These are the activations of a small neural network, seen along a few directions. Each row is one input.
Each table varies a few parts of the input and shows all the possible inputs, shuffled.
Descriptions start from the smaller parts, as in this example, which fits no table here: ring(8) and (point or (values(2) and line(4)) or line(11)).
Shared parts are said once, and a part with two or three values counts as separate values.
In the rows, 128 means zero.

Table:
r1: [128 138  81 115 104 100  97 146 173  90 157 153 168 137 129]
r2: [119 129 147 136 154 166 138 115 117 197  85 108 130 103 136]
r3: [159 138 154 124 128 138 115  84 147 147 129 121 111  61  78]
r4: [160 160 140 148 148 145  84 114 161 161 125 129 140  58 110]
r5: [137 136 218 158 195 157 142 123  53 101 134 107  74 139 151]
r6: [112 120  78 138  94  97 109 169 150 125 127 136 165 146 174]
r7: [128 121 147 117 141 160 142 101 107 163  99 117 101 100  73]
r8: [136 117 172 149 145 103 173 161  87  60 172 107 104 213 185]
r9: [110 102  96  94  88 109 161 139 131 108 136 137 125 180 101]
r10: [126 152 121 159 152 147  97 122 121 178  91 132 132  71 142]
r11: [ 93 102  89 104 108 120 148 146 131 128 118 140 152 187 158]
r12: [130 121  93  93  80  94 130 116 158  78 163 148 135 143  98]
Describe the family of inputs behind these rows. -> values(2) and (point or ring(5))
The inputs of r6 and r10 match in every part but the values(2) part. If r11 is changed in the same way as r6 into r10, which row does it become? -> r2

Table:
r13: [119 136 163 143 209 153 149 159  85  94 142 134 126 207 167]
r14: [104 110 169 140 135 140 170 173  65 124 122  96  95 194 159]
r15: [139 145 150  85 111 157 112  61 168 164 128 125 135  59  77]
r16: [136 109 104 144  86  66 119 169 144  61 171 125 147 164 176]
r17: [123 101  75 126 152 105 136 171 153  91 143 151 181 215 173]
r18: [140 117 189 114 157 140 177 138  98  74 166 110  94 199 104]
r19: [101 157  46  98 100 119 103 112 173 131 125 173 175 118 135]
r20: [123  68  76 138 100  94 154 205 142 128 119 114 159 211 145]
r21: [116 114 169 153 148 157 155 109  59 182  74 100  75  96 131]
r22: [116 114  42 123  71 111 117 166 169 175  97 140 160 121  86]
r23: [153 124 187 127 172 154 165  74  91 134 121 110  74 101  76]
r24: [137 125  69  83  71 108 122 112 191 121 148 154 148 120  51]
r25: [128 156 117 128 187 175  81 103 168 186  96 147 171  75 120]
r26: [149 164 147 143 119 137  64 103 157 160 123 127 135  24 126]
r27: [151 151 191 174 154 133 118  94  72 126 122 114  67  62 145]
r28: [114 128 125 125 111 162 103 117 146 217  76 115 144  59 111]
r29: [131 155  71 126  58  82  81 133 171 110 148 153 146  74 118]
r30: [136 145 191 162 141 118 132 157  76  65 170 108  89 158 172]
r31: [127  89 111  85  78  86 165 130 159  67 173 131 140 201 129]
r32: [117 152 169 142 201 163 138  74  73 148  98 135  98 103 159]
The inputs of r27 and r30 match in every part but one. If r23 is changed in the same way as r27 into r30, which row does it become? -> r18
Describe the family of inputs behind these rows. -> values(4) and ring(5)
Change only the ring(5) part in r17. List by row number the other rows that result. -> r13, r19, r25, r32
Change only the ring(5) part in r14. List by row number the other rows that result. -> r20, r21, r22, r28

Table:
r33: [144 154 193 162 194 161 122  98  76 122 127 131  79 111 168]
r34: [129 143 146 174 204 146 131 137  76 113 120 126 118 144 186]
r35: [102  80 138 100 120 104 183 137 105  98 138 119 119 222 162]
r36: [123 171 126 117 159 160  89  82 134 151 118 149 139  53 109]
r37: [174 167 186 150 165 142  91 100 139 143 135 110 106  34  78]
r38: [124 111  82  96 104  96 110 129 182  88 153 161 177 151 147]
r39: [122 139 137 127 115 155 137  96 103 185  93 114 109  61 106]
r40: [111 111 112 155  94 120  98 181 126 157 105 123 135 139 163]
r41: [139 122 226 126 188 180 173  93  82 147 111  93  73 105  72]
r42: [130 113 145 141 139  99 144 146 107  53 172 121 139 201 202]
r43: [115 130 100 169 133 124 111 148  99 150  87 118 124  94 140]
r44: [178 150 231 159 210 171 124 100  90 108 143  99  75  91 116]
r45: [122  79  89 103  63  89 153 141 150 124 135 123 142 161 147]
r46: [140 171 146 153 149 132  91  99 126 156 117 143 109  54 133]
r47: [162 124 179 128 131 162 135  92 120 179 110  93  99  45  53]
r48: [121  90 100 137  69  75 123 155 138  95 140 123 133 155 159]
r49: [136  92  87  92  42  82 165 149 152  91 170 132 119 180 101]
r50: [165 157 168 116 175 166  85  78 151 146 135 126 128  39  56]
r51: [125 123 159 161 166 141 118 167 100 120 138 132 130 189 207]
r52: [ 96 119 140 134 182 153 176 132  68 150  85 117 113 161 143]
r53: [109 107  71  87  84 106 144 122 183 110 138 131 173 167 131]
r54: [112 148 107 150 120 117  94 179 154 143 127 134 167 126 173]
r55: [132 112  72  76  63  96 152 125 189  84 170 152 142 191  86]
r56: [155 142 163 115 153 175 119  65 154 176 117 110 122  58  38]
r57: [141 144  96 119  71  64 130 163 165  45 192 144 145 162 123]
r58: [115 158 121 114 137 168 121  70 137 181  99 132 132  73  91]
r59: [116 120  90 138 126 137 142 133 110 180  82 119 137 100 126]
r60: [141 126  81  83  83  88 121 138 183  54 186 171 155 170 101]
r61: [154 119 148 132 119  88 151 150 109  27 203 140 108 227 158]
r62: [131 142 149 158 122 139 103 107  97 161  95 124  88  61 122]
r63: [128 113  96 125  48  70 138 169 135  54 176 122 119 169 112]
r64: [108 120  87 107 108 147 115 142 174 180 101 142 169 157 135]
r65: [117 151  80 129 169 143  96 120 142 146 106 155 168  92 128]
r66: [106 140  90 113 130 143  89 159 166 143 123 150 186 130 150]
r67: [110 139  74 124 147 151 127 108 145 175  86 137 160 112 112]
r68: [164 137 188 156 138 149 104 108 110 148 113  91  84  40  68]
r69: [124 159  97 165 159 119 102 141 130 144 109 139 148  87 151]
r70: [114 101 102 121  87 133 128 166 137 186  99 123 146 146 150]
r71: [ 85 109 149 117 145 151 165 168  89 150 105 110 130 201 164]
r72: [116  92 137  89 101  96 195 145 104  65 173 128  96 242 117]
r73: [109 129 188 126 172 169 170  92  68 160  93 124  77 127 125]
r74: [132 120  99 133  93  70 115 149 169  87 157 145 159 148 170]
Describe the family of inputs behind these rows. -> line(6) and (values(2) or ring(5))
The inputs of r35 and r72 match in every part but the line(6) part. If r48 is changed in the same way as r35 into r72, which row does it become? -> r63
The inputs of r58 and r56 match in every part but the line(6) part. If r36 is changed in the same way as r58 into r56, which row does it become? -> r50
Change only the ring(5) part in r55. List by row number the other rows that result. -> r49, r57, r60, r63
Change only the values(2) part in r44. List by row number the other rows that result. -> r41
Which other rows agree with r54 in the line(6) part? List them by row number. -> r40, r51, r64, r66, r70, r71
Change only the values(2) part in r52. List by row number the other rows that result. -> r34
